A small network was shown many inputs. Here are its activations along a few directions, one row for each input.
In each table, some parts of the input vary, and every possible input appears once, in random order.
Descriptions start from the smaller parts, as in this example, which fits no table here: one of 6 places along a line, together with either a single point or one of 11 places around a ring or (one of 3 separate values, together with one of 5 places around a ring).
Shared parts are said once, and a part with two or three values counts as separate values.
In the rows, 128 means zero.

Other details of the inputs shift rows strongly along two fixed directions, in all tables alike. That doesn't count.

A family of inputs:
R1: [ 79 124 107 131 130 158  80 149  67  71 114  90 123 100  72]
R2: [199 139  78 155 108  62 155 104 109 142 140 104 107 154 152]
R3: [194 134 121 106 102 108 154 130 164 169 160 119 165 155 120]
R4: [194 109  94 137 116 111 152  82 185 125 131 152 121 124 160]
R5: [ 89 170 153  79 138 101 129 102 161 152 133 143 127 191  42]
R6: [121 177  95 137 159 130 117  85 121 119  99 165  65 190  51]
R7: [ 78 158 163 142 189 141 118 137 110 100 104 134 133  74 128]
R8: [ 80 180 121 103 174 101 166  93 154 145 118 162 133 195  66]
R9: [ 71 133 156 171 150 165  89 155  65 125  89 104 107 134 115]
R10: [ 88 118 183 123 162 146 104 149 111 101 119 112 134  73  92]
R11: [137 115 132 161  99 168 148 188 115 136 156  97 175  87 202]
R12: [179 100 101 104  88 109 123 138 179 151 169 142 134 146 142]
R13: [170 129  89 205 133 152  89 153  93 136 117  70 154  85 203]
R14: [ 51 165 135 147 184 150 138 157 115 123 133 116 157 107 117]
R15: [ 74 139 193 130 154 156 127 153  93 111  96 136 131  87 126]
R16: [ 69 116 151 101 160 151  56 110  48 121 162 102 121 120 123]
R17: [ 93 152 111  98 172 109 110  40  86 134 154 173  78 200  94]
R18: [170 125  80 135 120 115 153 120 180 131 160 160 134 160 162]
R19: [229 121 150  99 102  96 133 110 159 141 130 139 148 124 135]
R20: [124 150 186  66 154  87 114  92 145 118 100 175 110 163  55]
R21: [ 44 108 136 108 146 149  82 181 133 127 146 125 124  96 107]
R22: [148  75 134 165  89 164 127 150 130 118 127  99 162  53 213]
R23: [172  71 140 156 100 150 102 155 138 112 144  75 177  40 186]
R24: [104 168  88  98 160 100 144  89 115  98 112 127  53 196  70]
R25: [154 105 129 151 109 154 117 192 128 131 175  76 184  70 182]
R26: [ 79 149 105 106 162 110 144 109 170 124 139 193  80 185  81]
R27: [101 148 120  83 123 114 152 105 100 107 102 129  52 211  69]
R28: [ 57 131 155 156 134 119 121 163  45 109 115  87  97 121 115]
R29: [ 60  87 152 110 144 142  78 145 135 112 115 119 113  61 101]
R30: [ 65 134 160 125 162 154 116 176 114 121 150 105 148 105  90]
R31: [183  99 115 179 110 152  63 168  91 134 124  51 166  87 174]
R32: [179 141 123 116  92 120 186 126 151 173 142 141 156 173 140]
R33: [217 139 153  94  86  85 108  95 165 139 122 141 153 127 148]
R34: [205 135 149 103  92 102 159 100 144 150 102 162 148 146 164]
R35: [ 89 113 151  94 128 119 148  87 156 128 100 189  63 163  74]
R36: [ 69  86 168 129 151 146  84 138 134  87 123 115 125  75 100]
R37: [ 92 133 132 152 144 168  58 153  80  96 109  97 117 110  76]
R38: [ 75 190 122 108 161 101 153  84 161 146 120 160 126 193  69]
R39: [181 113 111 101  90 123 126  69  81 167 161 144 123 182 177]
R40: [199 164 121 121 114  85 135  77 166 138 110 157 146 129 170]
R41: [ 32 160 161 132 134 155 126 153 108 137 118 109 165 121 121]
R42: [108 170  71 116 145 120 139  78 110  94 106 157  70 180  45]
R43: [188 112  87 131 111 106 148  84 185 135 128 154 111 116 163]
R44: [138 121 130 158 103 166 154 184 111 143 151  94 187  87 196]
R45: [ 85 112 153 156 164 121  73 161  65 116 109  82 119 119  87]
R46: [185 138 117  97  99 100 150 120 164 172 150 113 181 160 123]
R47: [159 107  96 101  80 122 152 137 168 170 141 163 123 158 163]
R48: [ 64  89 160 122 144 142  81 140 134  98 121 118 116  67 101]
R49: [ 72 142 126 183 186 120  98 146  64 118 103 101 109 116 118]
R50: [ 95 170 122 111 178 115 174 110 152 134 134 176 105 188  64]
R51: [101 117 165 105 137 127 163  88 149 121 102 182  74 174  66]
R52: [199 146 151 107  79 100 145  93 150 150 103 161 143 145 166]
R53: [179  85 146 152 104 147 113 159 129 119 146  71 175  36 181]
R54: [148  92 124 154 105 156 105 191 135 124 174  82 185  74 190]
R55: [115 159 143 109 181 109 164  82 150 118 105 180  83 156  65]
R56: [134 120  98 176 131 158 131 176 135 116 163 102 177  79 211]
R57: [163 110 104 113  79 122 155 133 165 156 149 164 124 164 163]
R58: [ 65 119 181 141 149 167 139 148 101 107 108 124 114  84 118]
R59: [181 145  93 134 128 115 176 124 166 143 159 149 136 158 149]
R60: [ 72 146 139 165 132 183  91 153  66 107  96 113 106 121 102]
R61: [ 63 125 146 156 180 155 121 130 127  89 115 126 117  76 125]
R62: [205 153 119 116 127  88 149  86 159 137 109 158 151 130 168]
R63: [162 126  67 118 115 111 147 125 181 157 150 160 125 146 164]
R64: [ 86 111 144  82 129 119 145  92 158 142  92 189  60 158  75]
R65: [185  97 107 112  94 113 127 136 179 140 170 140 142 156 140]
R66: [169 143 117 109  89 111 182 115 151 177 131 136 173 178 143]
R67: [203 128  68 126  53 132 154 105 107 123 118 126 120 161 133]
R68: [158 105 127 193 102 134 112 172  61 145 114  71 154  98 198]
R69: [167  94 114 168  93 102  97 174  70 119 149  31 159  72 177]
R70: [ 37 115 152 138 142 169 118 175 117 105 137 139 129 121 132]
R71: [ 42 122 159 142 144 171 129 176 110 109 137 134 130 122 127]
R72: [ 70 138 152 152 184 153 132 135 118  95 116 122 115  72 121]
R73: [184 110  80 119 112 105 145  88 186 149 121 153 109 111 163]
R74: [208 118 138 119  94 120 181 104 147 151 118 151 130 139 147]
R75: [213 112  79  96  83  96 127 116 124 117 136  75 115 163 131]
Each input here is: one of 3 separate values, together with either a single point or one of 6 places around a ring or (one of 2 separate values, together with one of 9 places along a line).
Q: The inputs of R38 and R41 match in every part but the choice among 3 separate values. If R14 is changed in the same way as R38 into R41, which row does it become?
A: R32
Q: The inputs of R44 and R50 match in every part but the choice among 3 separate values. If R57 is changed in the same way as R44 into R50, which row does it become?
A: R26
Q: Which other rows does R23 become when the place on the line of 9 takes its other values? List them by row number.
A: R10, R19, R20, R29, R33, R36, R48, R53
Q: Which other rows does R61 become when the choice among 3 separate values takes its other values? List them by row number.
A: R23, R51
Q: Which other rows does R65 become when the choice among 2 separate values takes its other values? List them by row number.
A: R36

A family of inputs:
R76: [219 133  95 123  83 102 164 115 178 157 147 130 159 150 157]
R77: [246 106  90 122  68  93 131 109 122 150 143 100 137 155 149]
R78: [214 113  86 126  90 106 161 104 180 145 149 136 144 142 165]
R79: [ 68 146 157 138 167 134 120 120  82 104  92 130  79 149  63]
R80: [221 124  86 126  94 108 158 106 178 149 152 141 147 140 159]
R81: [162 136 130  74 121  88 162  61 181 140 124 194  90 203  82]
R82: [ 55 138 155 121 166 145 135 138 133 114 123 145 104 142  68]
R83: [ 50 134 146 110 164 134 129 129 134 113 115 157  92 132  77]
R84: [ 46 163 129 127 180 134 108 124  85 120 116 133  99 169  72]
R85: [158 148  87  96 116  91 160  69 139 153 127 173  68 232  81]
R86: [ 68 158 146 135 181 128 106 112  88 104  88 132  87 143  63]
R87: [163 148 104 104 118  93 166  77 133 158 131 169  76 244  74]
R88: [ 66 163 153 134 168 121 113 118  84 103  89 128  91 146  63]
R89: [110 129 152 142 119 156 110 167 115 121 133  90 184  62 182]
R90: [118 102 151 156 117 161 114 165 116 131 139  95 173  60 184]
R91: [ 56 145 159 109 168 132 137 137 128 115 120 148 111 143  71]
R92: [109 121 150 151 122 148 109 163 117 128 136  93 181  62 178]
R93: [ 52 147 166 103 171 140 115 118 125 106 118 159 108 127  79]
R94: [221 105 108 123  70 114 152 109 169 160 140 147 152 140 174]
R95: [222 124  95 124  96 104 155 111 180 158 143 136 153 144 164]
R96: [111 127 122 157 138 156 112 167 129 121 137  90 175  67 167]
R97: [224 113 109 113  67 120 153 111 168 153 137 145 154 141 178]
R98: [219 128 103 121  85  97 162 115 174 158 143 135 155 147 164]
R99: [159 135 111  83 120  91 171  79 187 147 125 192  80 203  74]
R100: [167 148 133  74 127  91 158  67 182 153 120 190 101 206  75]
R101: [ 43 167 135 127 167 130 114 131  81 118 118 127 103 168  74]
R102: [122 104 150 156 121 157 118 175 119 129 139  98 164  66 188]
R103: [101 121 102 176 128 161  97 165  71 113 144  67 157  76 200]
R104: [120 108 137 158 123 159 123 174 121 125 140  94 165  67 180]
R105: [108 131 101 176 133 165  94 169  66 116 148  71 164  73 196]
R106: [216 106 102 118  81 106 155 113 173 160 141 144 137 131 181]
R107: [ 53 138 165 112 173 134 113 116 126 114 121 161 107 125  78]
R108: [ 66 157 146 133 182 132 108 109  83  94  97 140  78 139  65]
R109: [118 105 140 155 115 157 112 175 120 123 133 107 162  68 188]
R110: [114 120 126 156 136 155 112 165 124 113 144 100 164  60 176]
R111: [106 130 113 170 125 158 109 176  61 125 142  64 172  83 189]
R112: [166 138 139  79 125  81 173  83 173 156 126 191  93 210  77]
R113: [ 55 136 151 116 159 141 129 138 134 109 115 160  99 146  71]
R114: [224 118 104 116  85 100 170 116 168 160 145 136 154 147 165]
R115: [214 114  82 123  81 113 163 112 179 154 145 137 141 136 164]
R116: [114 121 129 154 138 150 111 165 126 124 134  96 170  67 173]
R117: [228 122 118 104  76 109 164 108 163 159 142 137 163 143 173]
R118: [182 144 110 110 114  89 157  67 137 136  96 174  66 219  69]
R119: [128 112 118 158 129 146  70 160  79 113 130  62 151  77 153]
R120: [ 65 125 155 119 155 132  94 130  83 106 114 118  77 158  44]
R121: [241 121  84 143  88  99 146  86 131 138 123 117 122 145 174]
R122: [ 55 134 152 116 158 139 128 136 132 111 113 161  99 143  74]
R123: [227 111 104 127  82 113 167 121 175 158 148 134 147 146 168]
R124: [217 113 104 106  74 115 154 103 171 155 138 142 146 131 178]
R125: [107 103 136 149 118 158 108 158 119 127 133 100 165  50 187]
R126: [108 108 127 155 132 149 115 161 124 112 138  99 160  62 182]
R127: [109 104 139 153 132 148 109 161 122 116 138 102 158  60 190]
R128: [220 114  87 129  76 118 162 120 176 151 144 140 147 147 162]
R129: [ 60 142 150 116 159 119  87 128  83 103 111 116  89 152  45]
R130: [ 50 135 149 115 172 131 126 125 137 103 121 153  97 137  78]
R131: [112 123 148 151 126 144 112 173 120 127 136  96 171  68 182]
R132: [ 47 127 164 113 169 131 116 114 129 110 118 156 104 127  84]
R133: [108 120 103 181 111 170 100 180  68 119 138  70 163  80 199]
R134: [115 117 141 152 139 148 105 165 125 128 134 100 167  66 180]
R135: [164 137 140  77 119  85 171  71 171 159 126 190 102 207  71]
R136: [ 53 147 153 112 168 136 137 137 128 114 122 143 114 141  67]
R137: [119 102 115 153 114 153  78 163  76 108 129  62 135  70 159]
R138: [ 60 148 140 129 167 133 114 111  88 100  88 135  71 140  69]
R139: [ 67 154 155 130 169 125 122 119  77 103  92 129  89 146  63]
R140: [111 116 143 152 134 152 102 156 122 130 133  98 176  60 176]
R141: [ 56 140 164 112 178 129 117 124 130 113 121 165  97 133  79]
R142: [220 130 102 122  84  99 162 118 176 156 145 132 156 148 163]
R143: [126  99 119 160 106 156  78 171  74 107 128  66 144  81 156]
R144: [ 66 138 142 114 170 127  84 119  84  96 118 127  77 149  48]
R145: [ 54 138 179 105 159 148 126 129 123 114 115 152 109 137  79]
R146: [181 125 105  86 115  76 131  63 140 132 125 157  62 222  59]
R147: [114 118 127 155 137 152 112 163 121 115 142 103 164  59 177]
Q: The inputs of R145 and R124 match in every part but one. If R90 is changed in the same way as R145 into R124, which row does it become?
A: R125
Q: Describe the family of inputs behind these rows.
A: one of 8 places around a ring, together with either one of 3 separate values or one of 6 places along a line
Q: Start at R77 and move only the place on the ring of 8, one step at a time. The first step leads to R129. Which rows follow, in order?
A: R119, R144, R146, R137, R143, R120
Q: Which other rows agree with R81 in the place on the ring of 8? List them by row number.
A: R78, R103, R121, R126, R127, R130, R132, R146
Q: Which other rows agree with R135 in the place on the ring of 8? List them by row number.
A: R77, R91, R111, R112, R114, R117, R136, R139
Q: Which other rows does R120 become when the choice among 3 separate values takes its other values? List them by row number.
A: R79, R87

A family of inputs:
R148: [ 52 113 167 157 144 187 120 207 134 121 148  93 207  19 198]
R149: [185 121 125 138 101 125 123 127 118 131 121 104 142 122 139]
R150: [166 125 111 124 117 118 125 110 148 126 124 130 131 111 144]
R151: [ 79 130 155 113 153 119  99 130 107 119 121 124 104 149  66]
R152: [172 123 130 121 121 114 127  97 140 137 122 147 120 135 138]
R153: [156 130 102 115 108 119 141 121 126 143 149 126 129 166 130]
R154: [170 105 112 122  95 125 118 127 121 131 147 107 137 126 146]
R155: [ 60 139 123 126 151 143 124 133 115 119 121 146  91 158  87]
R156: [102 113 129 145 149 139 113 140 120 104 124 118 112  92 125]
R157: [157 128  98 144 126 121 150 124 144 131 139 128 126 134 151]
R158: [157 140 112 117 118 102 139 119 133 153 138 133 126 178 112]
R159: [ 79 159 146 128 157 134 127 133 100 118 109 132 111 156  74]
R160: [ 68 155 153 124 158 126 137 120 100 118 106 140 105 147  92]
R161: [162 106 103 123  99 122 126 115 140 133 129 138 106 148 127]
R162: [157 125 115 168 117 147 121 146 114 135 139  99 177  75 214]
R163: [ 82 131 163 127 149 133 113 130  94 108 102 119 112 108 109]
R164: [151 148 103 119 129 110 149 101 156 134 127 149 127 151 128]
R165: [149 112 156  92 111 118 152 124 195 143 138 170 141 129 125]
Q: The inputs of R157 and R156 match in every part but one. If R155 is changed in the same way as R157 into R156, which row does it become?
A: R161
Q: Describe the family of inputs behind these rows.
A: one of 2 separate values, together with either a single point or one of 8 places around a ring
